A small network was trained on invented records. Each row is its activation on one of them, seen along a few directions.
Each row is followed by the record's values for the fields W, V, G, U, D, Y, B.
Not every record has every field; a missing one is written absent.
Other fields move the rows too, some of them a lot.
(in the rows, 500 means zero)
Random noise pushes rows far along 12 fixed directions. That doesn't count. These rows show it; they differ only by the noise:
632,442,359,291,530,594,502,389,494,616,569,509,639,497,589,547,381,787,462,574,413,569,630,674,575,602,354,573,617,673
420,585,458,377,385,537,275,368,627,568,483,509,308,551,588,783,549,526,369,391,392,501,425,357,422,593,603,294,516,493
703,461,388,510,532,548,659,456,301,355,707,426,676,527,579,284,398,713,423,610,529,505,663,659,728,647,228,625,619,667
390,733,618,497,623,499,178,694,586,633,314,520,517,475,480,515,615,329,738,542,286,457,378,503,409,223,684,592,519,254
342,540,377,519,182,267,716,606,467,481,599,767,384,479,462,510,734,487,424,251,599,309,496,405,351,501,418,502,377,518
390,467,488,441,415,433,482,342,402,350,661,483,406,461,570,652,405,637,417,529,594,447,521,586,580,620,378,531,579,570
592,448,466,574,481,427,663,372,450,439,358,408,487,601,607,487,430,621,619,449,284,559,581,435,565,562,733,354,509,495
493,663,366,477,427,383,689,499,320,466,673,400,309,449,449,321,525,585,441,501,599,396,312,567,598,466,327,506,449,593
416,592,401,597,422,297,380,439,296,329,497,362,535,519,384,547,447,596,466,549,384,219,233,489,708,602,640,565,422,465
458,747,656,554,597,653,167,570,672,589,359,626,573,584,603,644,574,364,591,422,236,584,574,402,321,387,501,406,694,404
354,615,542,388,413,380,812,350,338,415,617,495,154,384,502,549,416,617,494,554,597,515,401,701,450,448,98,493,620,707
511,581,513,432,539,463,575,532,495,579,416,522,414,441,652,441,488,504,630,550,496,639,702,523,512,513,523,486,670,433
697,456,410,368,516,541,521,559,474,527,615,478,748,653,620,312,661,559,520,486,329,530,691,452,645,446,638,501,454,386
346,707,563,809,768,484,359,537,552,610,548,477,569,429,570,388,287,573,923,304,593,555,466,603,403,137,697,531,547,405

513,417,439,435,379,496,527,676,507,441,571,598,427,394,560,406,643,387,458,531,676,442,623,562,548,545,430,669,411,391
W: w1 / V: v1 / G: g3 / U: u3 / D: d2 / Y: y1 / B: b1
439,928,475,836,558,172,659,619,191,309,585,556,777,563,403,202,527,403,665,409,423,294,502,449,674,410,475,484,613,392
W: w2 / V: v1 / G: g1 / U: u2 / D: d2 / Y: y1 / B: b1
526,522,655,516,557,387,591,329,433,337,374,255,340,578,498,593,373,492,587,606,198,560,459,434,629,498,662,273,544,444
W: absent / V: absent / G: absent / U: absent / D: absent / Y: absent / B: absent
431,432,546,362,445,573,278,566,612,558,467,405,136,373,407,615,599,426,436,595,589,465,245,535,387,401,527,568,321,484
W: w2 / V: v1 / G: g3 / U: absent / D: absent / Y: absent / B: b2
466,731,431,331,513,272,725,524,408,664,436,598,736,553,387,428,607,509,540,445,368,465,541,379,596,495,550,414,595,475
W: w1 / V: v3 / G: g1 / U: absent / D: absent / Y: absent / B: b2
406,422,773,585,547,586,456,409,445,201,774,515,630,615,539,565,532,397,452,492,570,500,593,582,507,362,286,562,583,444
W: w1 / V: v2 / G: g2 / U: u2 / D: d2 / Y: y2 / B: b2
671,436,308,465,641,504,594,417,373,625,629,341,753,513,538,277,286,754,544,504,578,593,588,537,742,580,659,501,524,554
W: w1 / V: v4 / G: g1 / U: absent / D: absent / Y: absent / B: absent
515,539,481,650,570,486,515,266,416,388,621,479,746,684,551,575,311,693,590,351,338,488,513,440,575,471,618,337,519,568
W: w1 / V: v4 / G: g3 / U: u1 / D: d1 / Y: y1 / B: absent
305,529,495,364,391,244,444,599,395,451,530,642,550,424,532,555,590,390,516,601,632,408,677,446,637,578,585,587,591,240
W: w1 / V: v4 / G: g3 / U: u2 / D: d1 / Y: y3 / B: b1
485,629,653,435,511,400,520,694,457,538,319,645,653,489,450,455,641,382,595,646,311,495,567,543,402,402,354,630,639,410
W: w2 / V: v2 / G: g3 / U: u4 / D: d2 / Y: y2 / B: b1
632,550,300,281,331,594,556,581,666,770,360,661,489,541,449,594,650,541,343,428,390,499,555,418,365,700,383,405,498,648
W: w1 / V: v4 / G: g3 / U: u4 / D: d2 / Y: y1 / B: b2
582,420,548,615,404,401,679,400,386,246,401,398,484,637,512,516,498,486,402,517,354,428,505,405,578,675,546,391,464,521
W: w1 / V: v2 / G: g2 / U: u4 / D: d2 / Y: y2 / B: b1
319,529,627,604,498,413,79,402,493,346,394,401,447,544,511,771,443,380,475,523,408,394,370,341,596,617,852,447,488,247
W: w1 / V: v1 / G: g2 / U: u1 / D: d2 / Y: y2 / B: absent
549,533,476,493,568,432,671,350,453,633,335,409,564,577,616,440,440,579,596,451,318,667,556,384,582,514,780,269,584,445
W: w2 / V: v3 / G: g3 / U: u3 / D: d1 / Y: y2 / B: b2
530,512,501,361,266,434,641,602,508,540,410,837,738,647,302,617,795,447,318,438,164,318,475,450,319,521,220,577,473,600
W: w1 / V: v2 / G: g2 / U: u2 / D: d2 / Y: y2 / B: absent
341,582,476,372,443,367,591,555,412,586,551,589,494,411,535,485,586,402,465,512,639,517,520,538,540,452,439,558,587,410
W: w1 / V: v3 / G: g1 / U: u3 / D: d1 / Y: y3 / B: b2
489,602,516,530,493,499,504,395,444,361,499,240,122,475,470,530,443,382,385,624,620,479,315,462,624,608,512,372,492,470
W: w1 / V: v2 / G: g2 / U: u2 / D: d2 / Y: y3 / B: b2
499,672,668,728,627,582,309,586,438,270,485,402,544,564,424,483,465,368,521,617,434,392,413,520,548,528,345,569,619,492
W: w1 / V: v2 / G: g2 / U: u4 / D: d2 / Y: y1 / B: b2
584,306,587,531,430,542,629,545,463,300,389,434,423,586,498,449,675,297,489,564,347,469,456,481,487,402,579,520,318,401
W: w1 / V: v2 / G: g1 / U: u1 / D: d1 / Y: y3 / B: b2
551,494,366,514,526,597,526,505,645,718,317,561,494,426,412,559,411,578,481,482,474,546,447,556,385,607,382,513,548,729
W: w2 / V: v3 / G: g1 / U: u2 / D: d1 / Y: y3 / B: b2
288,530,626,441,531,394,290,530,551,554,268,552,442,396,654,690,460,279,649,606,606,599,750,404,541,641,803,446,696,181
W: w1 / V: v4 / G: g1 / U: u4 / D: d1 / Y: y3 / B: b1
437,393,425,629,514,473,467,406,466,480,495,352,341,370,418,539,250,667,551,521,626,472,276,615,466,499,569,593,375,606
W: w2 / V: v4 / G: g1 / U: u1 / D: d2 / Y: y3 / B: absent
503,790,577,710,727,467,392,354,308,271,740,256,535,573,535,369,290,543,485,500,619,501,495,391,772,550,449,327,682,504
W: w1 / V: v1 / G: g2 / U: absent / D: absent / Y: absent / B: b1
485,457,524,427,380,221,765,721,375,434,337,718,705,451,369,387,679,458,538,636,430,371,712,460,545,610,423,718,553,468
W: w2 / V: v3 / G: g3 / U: absent / D: absent / Y: absent / B: b1
499,449,294,649,378,572,378,492,623,435,682,512,514,578,395,584,522,576,315,266,634,237,357,405,486,674,572,442,234,612
W: w1 / V: v3 / G: g2 / U: u4 / D: d2 / Y: y1 / B: b1
472,456,510,387,519,476,490,456,480,592,511,488,507,538,620,483,568,497,557,446,452,575,551,467,544,395,684,427,493,330
W: w1 / V: v1 / G: g2 / U: u3 / D: d1 / Y: y2 / B: b2
365,456,402,346,341,131,576,470,327,464,513,546,654,555,335,581,578,678,509,507,324,236,386,443,586,462,734,548,343,438
W: w2 / V: v4 / G: g2 / U: absent / D: absent / Y: absent / B: b1
738,351,370,646,533,650,608,574,515,594,382,520,627,473,547,372,346,713,518,496,429,632,643,590,427,602,374,576,568,676
W: w1 / V: v4 / G: g3 / U: u3 / D: d2 / Y: y3 / B: b1
628,675,589,386,580,548,850,479,345,468,701,325,220,525,550,170,592,449,459,553,545,718,483,532,527,301,198,301,566,595
W: w2 / V: v1 / G: g1 / U: absent / D: absent / Y: absent / B: b1
364,461,534,412,416,464,366,527,475,481,735,620,603,570,568,566,695,452,354,383,546,428,532,405,481,426,492,493,483,355
W: w1 / V: v2 / G: g2 / U: u3 / D: d1 / Y: y2 / B: b1
426,435,503,605,413,264,630,366,293,316,410,484,614,576,349,602,444,652,580,526,258,332,360,517,577,488,584,521,420,545
W: w2 / V: v1 / G: g3 / U: u1 / D: d1 / Y: y3 / B: b2
529,603,385,686,522,481,668,514,538,692,410,589,604,527,432,437,425,617,577,242,423,516,388,484,345,397,561,369,464,654
W: w1 / V: v3 / G: g1 / U: absent / D: absent / Y: absent / B: b1
570,600,572,540,615,604,832,277,408,386,822,366,539,643,547,319,439,571,452,366,566,663,574,472,596,407,323,215,563,662
W: w2 / V: v3 / G: g1 / U: absent / D: absent / Y: absent / B: b1
483,601,479,666,533,436,650,682,492,615,219,637,549,386,419,395,443,414,677,504,514,479,542,568,372,503,381,600,574,567
W: w1 / V: v4 / G: g1 / U: u4 / D: d1 / Y: y3 / B: b1
460,329,611,845,469,617,292,656,574,249,564,507,531,484,480,446,519,331,537,471,700,368,505,512,452,467,517,676,335,423
W: w2 / V: v4 / G: g3 / U: u4 / D: d1 / Y: y3 / B: b2
394,471,529,156,526,322,527,538,401,504,818,575,806,574,441,425,678,604,575,556,433,380,564,562,633,200,592,613,385,315
W: w2 / V: v3 / G: g2 / U: absent / D: absent / Y: absent / B: b1
516,668,454,545,443,355,367,595,327,457,391,424,549,496,457,421,587,403,352,635,402,427,401,362,656,695,574,490,608,357
W: w2 / V: v2 / G: g1 / U: u1 / D: d2 / Y: y2 / B: b1

Which values does each new row have?
639,413,467,428,515,619,644,408,562,663,552,537,613,661,507,486,554,632,498,355,289,589,465,479,375,328,519,367,390,590
W: w1 / V: v2 / G: g2 / U: u1 / D: d1 / Y: y2 / B: absent
551,616,384,703,476,337,650,657,353,522,207,526,543,434,500,306,492,372,575,547,488,481,604,392,596,674,655,499,587,385
W: w1 / V: v4 / G: g1 / U: u1 / D: d1 / Y: y3 / B: b1
619,638,390,559,589,623,405,556,551,575,358,371,464,511,428,422,446,532,512,531,306,429,243,537,536,486,543,485,409,543
W: w1 / V: v3 / G: g2 / U: u3 / D: d2 / Y: y1 / B: b1
496,256,442,202,381,572,250,697,716,726,444,680,714,506,471,606,771,440,477,474,404,452,595,475,380,390,747,680,324,318
W: w2 / V: v4 / G: g1 / U: absent / D: absent / Y: absent / B: b2
658,441,389,642,508,601,686,499,538,563,384,493,536,510,390,441,386,586,482,478,422,486,382,589,469,572,345,543,436,763
W: w1 / V: v3 / G: g3 / U: u2 / D: d1 / Y: y3 / B: absent
509,374,675,757,484,596,574,600,528,299,433,551,409,477,625,420,517,282,534,439,650,615,734,432,398,541,481,486,567,434
W: w1 / V: v4 / G: g1 / U: absent / D: absent / Y: absent / B: b1
469,617,537,512,483,468,644,358,453,419,509,408,351,562,471,530,512,463,452,493,424,513,383,426,531,463,471,309,480,551
W: w2 / V: v3 / G: g3 / U: u1 / D: d1 / Y: y3 / B: b2
684,223,545,408,478,671,490,520,455,368,390,349,581,572,390,447,590,442,398,703,313,424,321,626,574,518,407,679,314,556
W: w1 / V: v4 / G: g1 / U: u4 / D: d1 / Y: y2 / B: b2
566,809,680,499,808,666,222,586,629,678,510,509,701,622,577,425,523,475,649,490,291,698,645,362,409,273,498,346,764,419
W: w2 / V: v2 / G: g2 / U: absent / D: absent / Y: absent / B: b1
647,655,408,656,695,736,405,327,610,528,468,113,177,496,539,450,200,566,513,494,615,596,307,496,598,618,581,267,490,650
W: w1 / V: v4 / G: g2 / U: u4 / D: d2 / Y: y1 / B: b2
574,131,363,367,349,728,292,490,679,544,705,735,759,508,547,683,575,656,253,375,561,453,644,659,367,592,348,708,345,645
W: w2 / V: v1 / G: g1 / U: u1 / D: d2 / Y: y2 / B: b1
584,647,447,689,566,536,657,477,459,532,643,365,487,602,468,250,488,585,560,325,507,561,358,424,460,272,526,333,372,568
W: w2 / V: v4 / G: g3 / U: u1 / D: d2 / Y: y3 / B: b2
479,436,610,435,404,469,588,563,553,488,399,481,163,440,500,520,632,401,461,555,572,597,491,380,372,512,504,437,507,478
W: w2 / V: v2 / G: g3 / U: absent / D: absent / Y: absent / B: b2
493,749,339,815,476,405,374,531,515,587,513,614,732,550,370,508,428,652,437,226,500,345,398,270,436,620,539,378,551,648
W: w2 / V: v2 / G: g3 / U: absent / D: absent / Y: absent / B: b2
447,343,521,510,473,504,488,382,417,361,632,395,321,397,453,574,317,718,383,612,684,504,411,619,508,610,288,588,529,720
W: w2 / V: v4 / G: g3 / U: absent / D: absent / Y: absent / B: b1
460,394,481,374,551,417,516,418,406,561,383,568,645,341,489,622,263,722,561,687,531,555,664,737,574,676,398,710,729,635
W: w2 / V: v1 / G: g1 / U: absent / D: absent / Y: absent / B: b2
500,482,484,732,604,382,446,549,532,522,392,455,639,539,444,413,426,589,758,359,411,417,482,404,479,355,888,496,361,419
W: w2 / V: v1 / G: g2 / U: absent / D: absent / Y: absent / B: b1
440,390,507,165,380,428,590,427,546,618,545,536,518,587,610,641,703,435,431,433,392,613,632,346,519,484,731,358,449,299
W: w1 / V: v3 / G: g1 / U: u3 / D: d2 / Y: y3 / B: absent
